Each row below is a small network's average activation on inputs in which a field has the value named, seen along a few directions.
Values that are neighbours, or in one group, have similar rows; names and order tell nothing.
(in the rows, 128 means zero)

Other fields vary at random and push rows far along one fixed direction, the same in every table; ignore that.

Field FAKUD:
mavu: [115 156  79 183 187 140 188  97  76  90 144 107 154 153]
fafo: [123 128 106 147 144 121 162 103 118 152 126 105 139 154]
piduk: [117 119 134  88 112 116  53 131 160 150 155 168  95 102]
neli: [106 232  24 211 237  91 189  57  35 154 204 110 145 158]
res: [155  70 181  73  60 135  40 147 212 177 114 164 123  84]
der: [139  85 178 102  96 166 143 173 139  69  91 121 120 135]
luki: [142 106 194  92  61 128 120 189 156 104  62 121 120 110]
FAKUD is arranged as a line.
What is the length, in steps, of the shortest route from der to res?
> 4
List every value one step from fafo, in the order listed.
> mavu, neli

Field FOVE:
vini: [138  93 131 111 125 117 120 107 161 172 136 121 145 120]
gof: [140 142 138 129 121 128 139 144 127 115 113 123 140 116]
guto: [141  51 188  69  74 154 105 166 179 103  88 126 113 117]
napod: [145  83 199  71  47 124  79 175 190 148  74 137 118 105]
nobe: [121 163 104 152 153 124 109 121  93 124 157 150 117 126]
bunom: [141 111 136 128 111 116 146 124 144 160 103 105 141 127]
lagef: [121 124 125 138 139 141 165 134 112  91 121 118 130 146]
gepab: [121 138 130 145 140 138 162 128 112  94 120 112 148 131]
bofe: [131 118 129 115 122 139  92 123 150 141 148 153 119 117]
lized: [116 138  97 136 145 114 103  99 135 152 152 141 131 116]
sebip: [ 93 247  31 214 230 114 190  86   4 109 198 123 104 187]
FOVE is arranged as a line.
A walk along FOVE starts at guto and steps to its neighbour lagef. Put nobe, bunom, bofe, lized in the order it reaches them.
> nobe, bofe, lized, bunom
List every value one step from gof, in the order listed.
> napod, gepab
